A small network was trained on made-up records. Each row is its average activation on records with the value named, seen along a few directions.
Related values have similar rows: they may be neighbours, one step apart, or belong to one group.
In the rows, 500 means zero.
Random noise pushes rows far along 2 fixed directions. That doesn't count. These rows show it; they differ only by the noise:
[414 465 511 555 488 540 547 367 388 371 602 550 535 477 717 551]
[473 450 426 619 700 642 662 392 411 380 653 513 414 501 678 472]
[564 455 338 570 600 722 617 587 520 571 412 474 483 560 667 539]
[397 460 521 583 561 536 583 313 359 314 686 555 490 464 713 515]


Values of M:
m6: [672 450 298 483 790 656 647 711 700 701 450 421 362 655 211 332]
m4: [527 680 694 409 182 282 385 411 528 467 389 474 600 529 460 480]
m10: [580 631 636 386 373 513 345 504 641 529 503 509 606 545 349 459]
m12: [438 601 540 588 665 442 648 380 448 420 499 397 350 482 484 403]
m8: [551 639 681 400 259 471 343 536 557 573 355 468 495 465 470 460]
m9: [394 607 701 536 436 368 452 287 403 209 645 508 470 362 593 389]
m11: [417 418 485 458 510 315 411 535 448 527 562 578 593 533 327 526]
m3: [501 340 449 490 611 541 472 620 413 516 643 562 519 418 382 529]
m7: [467 450 381 548 624 514 708 496 440 497 461 467 490 561 649 552]
m2: [537 468 579 280 160 429 170 631 653 694 299 554 684 490 396 571]
m13: [494 568 426 505 269 520 483 670 533 734 132 428 534 536 588 667]
m15: [504 352 327 480 692 445 555 577 481 544 585 533 481 445 364 563]
m5: [389 607 826 392 114 161 294 297 506 464 533 576 655 492 357 551]
m1: [551 371 405 624 925 590 582 505 516 446 776 586 294 474 270 388]
m14: [634 515 348 660 859 764 688 562 540 452 511 385 266 505 582 376]
m16: [525 460 380 497 374 617 510 600 514 559 392 440 565 512 711 598]
The values of M form a 2 by 8 grid.
List every value one step from m8, in the order listed.
Answer: m4, m10, m9
List every value one step from m1, in the order listed.
Answer: m11, m3, m2
List every value one step from m13, in the order listed.
Answer: m12, m7, m14
Each value of M is a pair of two hidden parts, and every pair occurs once (2 first parts, 8 second parts).
m6 and m15 share the first part; m6 and m2 share the second. Which value has the first part of m2 and the second part of m15?
Answer: m3
m10 and m9 share the first part; m10 and m5 share the second. Which value has the first part of m5 and the second part of m9?
Answer: m12
m14 and m16 share the first part; m14 and m13 share the second. Which value has the first part of m13 and the second part of m16?
Answer: m7
